Questions about the table below. Counting starts at 1.
1) Find the entry just left of -5.
2) Find the entry in the top-right corner.
3) Find the entry just left of -30.
4) Find the entry at row 1, column 1.
5) Find the entry at row 3, column 3.
6) Find the entry directly below 27.
7) Find the entry at row 2, column 3.
8) Find the entry directly above the largest entry.
[[-16   8  -9  -3   5 -20  25   3]
 [ 17 -20  15 -19  37  15   2   8]
 [ 18 -16  12  -4   4 -17 -31  -6]
 [ 22  -8 -15 -18  27  18  25  -5]
 [ 18 -15  12  -4   4 -17 -31  -6]
 [ -6 -21 -10   6  15  19  -7  44]
 [ -8 -29  11  -2  24  11 -30   5]
 [-14  19   5   3   2 -15  14  35]]
1) 25
2) 3
3) 11
4) -16
5) 12
6) 4
7) 15
8) -6

Questions about the row below.
1) Give the third entry from the left.
2) Give the first entry from the right.
3) Give the third entry from the right.
4) Give the entry just left of the smallest entry.
[ 1.411 -1.555 -0.576 -0.608  0.775  1.965]
1) -0.576
2) 1.965
3) -0.608
4) 1.411

Questions about the grid below. Rows and columns are numbered from 1.
1) Find the entry in the bottom-right corner.
2) Find the entry directly above the centre entry.
3) Find the entry at row 2, column 3.
4) Find the centre entry.
5) Find the entry just left of the largest entry.
6) Find the entry just left of the smallest entry.
7) Find the entry in the bottom-left corner.
[[-23  -5 -19  -2  12  -7  14   8  -2   0  19]
 [-17  -2 -14  -2  14 -22  18   7  -1   4  24]
 [-23  -9 -16  -3  13  -2  15   6   1   4  21]
 [ 12  16   9   0  -1 -26   0   6 -11  -8 -10]
 [-17  -1 -15  -1  14 -23  16   8  -2   2  21]
 [-26  -8 -20  -3   7  14   6   8  -3  -4   9]
 [ -2   5   1  -1 -15  41 -21   6 -15 -21 -37]
 [-21  -5 -16  -2  14 -14  17   7  -1   3  23]
 [  4  13   1   0   5 -34   7   7  -9  -5   3]
 [-17   4 -19   0   9 -16   8  10  -8  -7  11]
 [-23 -12 -12  -5   7  20   8   4   0   1   9]]
1) 9
2) -23
3) -14
4) 14
5) -15
6) -21
7) -23

m = [  3 -49  29 -28]
The first entry -> 3
The first entry from the right: -28
The third entry from the right: -49

Read these off the grid that follows. Rows and columns are numbered from 1.
1) What is the entry in row 1 and column 2?
2) What is the entry in the bottom-left corner?
3) What is the entry at row 2, column 1?
4) What is the entry just right of -0.01?
5) What is the entry just right of -0.97?
6) What is the entry just right of 1.38?
7) What is the entry in the bottom-right corner?
8) What is the top-right entry?
-1.50,-0.33,-1.23,0.60,-0.18,-0.09
-0.32,0.10,-1.72,1.05,1.42,-2.44
-0.08,-0.01,-1.71,-0.20,0.58,-0.84
-0.08,-0.59,0.29,-1.22,-1.66,-0.19
-0.74,-0.96,0.07,-1.27,-0.97,-0.81
-1.35,-0.34,-1.19,1.38,-0.06,-1.12
-1.03,-0.47,-0.31,-1.14,-0.42,-1.20
1) -0.33
2) -1.03
3) -0.32
4) -1.71
5) -0.81
6) -0.06
7) -1.20
8) -0.09
